Each row below holds a small network's activations on one input, seen along a few directions.
In each table, some parts of the input vary, and every possible input appears once, in random order.
A made-up example of a description, with smaller parts first: one of 6 places along a line, together with either a single point or one of 9 places along a line or (one of 3 separate values, together with one of 5 places around a ring).
Shared parts are said once, and a part with two or three values counts as separate values.

Other details of the inputs vary at random and push rows far along two fixed directions, the same in every table; ignore that.
These rows show it; all are for the same input, with only those details redrawn:
[-21  14   3   5  -6  15  -4  10   8  -2   2 -20   4]
[  9 -15   6 -16 -19  10  11  -6   6  10  -4   5  -8]
[-19 -10  -4   3  27  -1 -20  18  -2 -27  -1  32  -6]

Table:
R1: [-19  10  14  18  -5  19  -6  10   0   3   1 -20   3]
R2: [ 26 -10   0 -16  -4  -9  17 -19  -4   9  -9  -1   2]
R3: [ -7  17  -1  13  11  -4  -7  -3  -8   8  -1 -33   9]
R4: [ -4  26 -11  18  -5 -12  -6  -1   2   4  12 -21  12]
R5: [-17  13   0   7  -3  14 -12   9   8   3   1 -25  -2]
R6: [ 29 -10   5 -14  -2  -7  19 -17  -9  11  -8   0   4]
R7: [ -4   9 -14  13  31 -26 -11  11  -8 -28  12  33   5]
R8: [ -7  31 -12  11  -4 -13   4   0   7  -2  11 -18  14]
R9: [ -4  18   1  14  13   1   0  -2  -8   4  -1 -31  15]
R10: [ -2   5 -14  18  33 -23 -16   9  -8 -24  12  32   7]
R11: [ -1  -6 -12   6  46 -22 -22   8 -13 -24  -4  22  -1]
R12: [ 26   0 -11  -7 -16 -18  12 -14   4  13   4   3  -1]
R13: [ 10 -17  16 -11 -20  12  15  -3   0  13  -4   8  -7]
R14: [  9 -15   6 -16 -19  10  11  -6   6  10  -4   5  -8]
R15: [ 14 -44   4  -9  13  -5 -14  -2 -12  -7  -9  54 -24]
Changing only one part turns R10 into R9. The same change can be made to R12. Which row results?
Answer: R11
Describe the family of inputs behind these rows.
Answer: one of 3 separate values, together with one of 5 places around a ring
Change only the choice among 3 separate values in R2. List by row number the other rows that result.
Answer: R8, R14
Change only the choice among 3 separate values in R15. List by row number the other rows that result.
Answer: R3, R4

Table:
R16: [ 47 -38   5 -31 -38  -5  31 -28   3  27  -4  29 -16]
R17: [-16  14  -9  15  36 -13 -17  13  -8 -24   3   5  10]
R18: [-16  14  -9  16  36 -13 -18  13  -8 -24   3   6  10]
R19: [ 28 -31  13 -20 -30  12  18 -19   0  27  -9   6 -15]
R20: [-14   3 -11   3  19  -8 -13  13   2 -23   4  20   0]
R21: [ -8   8  11   0 -22  19   7  -2   6  16  -2 -31   1]
R22: [-29  26 -10  32  41 -11 -31  20  -9 -25   7  -7  12]
R23: [ 24 -53   3 -31   9  -4   3  -7  -6  -8 -14  60 -23]
R24: [ -7   9  11  -2 -21  20   9  -2   7  14  -3 -31   3]
R25: [ -9   0 -10  14  41 -19 -21  11 -13 -26   2  25   3]
R26: [  6  17   2   6 -15   1   9 -10   1  18   2 -35   9]
R27: [ -1  17   1   4 -27   7   9  -4  10  15   7 -27   5]
R28: [ -7   8  11   2 -22  19   5  -1   6  17  -2 -31   1]
R29: [ -2  18   1   1 -26   8  12  -4  10  13   6 -27   7]
R30: [  3  17  -1  -4 -13   3  12  -9   5  14  -2 -37   9]
R31: [-28  19 -10  25  26  -7 -26  21  -1 -24  11   7   5]
R32: [ 24 -49   5 -25  10  -4   5  -6  -8  -7 -11  58 -20]
R33: [ 20 -46   4 -20  12  -5  -1  -4  -9  -8 -10  56 -21]
R34: [-19  10  -9  13  22  -9 -17  16  -1 -23   8  16   3]
R35: [  6  18   2   3 -14   1  11  -9   1  17   1 -36  10]
R36: [ -2  18   1  -1 -24   8  14  -4  11  12   6 -27   8]
Describe the family of inputs behind these rows.
Answer: one of 3 separate values, together with either a single point or one of 6 places along a line
Changing only the choice among 3 separate values turns R21 into R16. The same change can be made to R23. Which row results?
Answer: R20
Which other rows agree with R18 in the choice among 3 separate values? List them by row number.
Answer: R17, R22, R25, R26, R30, R35

Table:
R37: [-11  27   2   8 -14   5   7  -1   5   6   5 -32  12]
R38: [  9 -38   2  -9   5  -2  -7   4  -3 -11  -1  59 -20]
R39: [ 36  -7  -3 -13 -31  -9  22 -24   4  30   0 -11  -2]
R40: [ 24 -30  -8 -11  26 -24  -5 -10 -14  -9  -7  43 -11]
R41: [-37   4  -7  14  39  -6 -33  27  -4 -37  -2  21  -2]
R42: [-27  12  -8  15  48  -7 -30  29  -5 -40   1  14   5]
R43: [-33   0  -8  15  35   1 -39  30   1 -36   1  24  -5]
R44: [-23  15 -18  14  44 -21 -29  17  -6 -35   2  14   6]
R45: [-20  32   0  14   3  10  -3   2   2   5   1 -51  17]
R46: [ 11 -14  10  -9 -28  20   7  -9   6  25  -4 -15 -10]
R47: [ -5  28  -2   8 -16  -4   5  -4   4   9   7 -31   9]
R48: [-28  13 -14  13  46 -13 -28  20  -5 -38   0  14   8]
R49: [-20  30   6  18  -2  12   2   5   1   4   3 -42  19]
R50: [ 18 -12   6 -24 -31   8  18 -14   8  23  -8 -14 -11]
R51: [-16  30   1   8  -7  15   3  10  11  -1   7 -36  14]
R52: [-27  14  -3  21  39  -7 -25  28  -7 -36   8  21   5]
R53: [ 37 -13   6 -16 -31  -5  25 -30  -3  30  -6  -8  -3]
R54: [ 10 -39   6  -8  14  -6  -6  -3 -13 -10  -9  52 -16]
R55: [ 37 -12  -3 -26 -36  -5  30 -29   7  27  -1  -2  -5]
R56: [ 21 -33  -1 -10  22 -15  -1  -9 -14 -12  -8  49  -7]
R57: [ 15 -17   5 -17 -37  18  16 -10  14  20  -1   0  -9]
R58: [-28  21   7  22  -9  24 -14  11   7   3   5 -33   7]
R59: [ 17 -16   8 -23 -39  12  26 -17  10  24  -5  -2  -8]
R60: [ 18 -29 -10 -18  18 -15   2  -6  -4 -16  -3  52  -8]
R61: [ -7  32  -5  23  -2  -2  -4   0   0  14   8 -46  15]
R62: [-20  32   6  16   4  16  -5  11   2   4   2 -51  14]
R63: [ 22 -17   5 -27 -36  10  26 -17  11  24  -3  -2 -10]
R64: [-16  29   5  11 -12   7   8   6   5   3   7 -31  14]
R65: [ 20 -36   0 -14  26 -13   2  -4 -14 -10  -9  46  -9]
R66: [ 13 -14  13 -14 -29  14  16 -16   1  29  -9 -18  -9]
R67: [-20  32  -2   8  -6  10   7   7  10  -1   7 -35  18]
R68: [ 21 -20  14 -20 -43   9  27 -19   4  28  -5   3 -11]
R69: [ 43 -12   2 -12 -40 -11  28 -25   2  33   5   2  -6]
R70: [ 26 -26 -15  -6  15 -26  -2  -5  -5  -9   6  54  -9]
R71: [ -3  30  -1  24 -10  -2  -1  -2   0  14  10 -39  15]
R72: [-32  30   3  16   3  16 -12  12   4   4   2 -49   7]
R73: [ 11 -33   0 -14  11 -11  -2   2  -7 -12  -2  55 -19]
R74: [ 14 -38   3 -11  17  -7  -6  -2 -12  -9  -7  51 -18]
R75: [-25  36  -1  11   0   8   0  10   8  -3   2 -46  18]
R76: [-25   8  -1  23  46  -3 -28  25 -12 -34   3  17   7]
Changing only one part turns R67 into R70. The same change can be made to R64. Which row results?
Answer: R69
Changing only one part turns R76 into R54. The same change can be made to R62. Which row results?
Answer: R66
Describe the family of inputs behind these rows.
Answer: one of 5 places around a ring, together with one of 8 places along a line
A walk changes only the place on the ring of 5. It starts at R56 and steps to R37. List the rest of the walk in order.
Answer: R60, R48, R45
Change only the place on the ring of 5 in R47. List by row number the other rows that result.
Answer: R40, R44, R53, R55
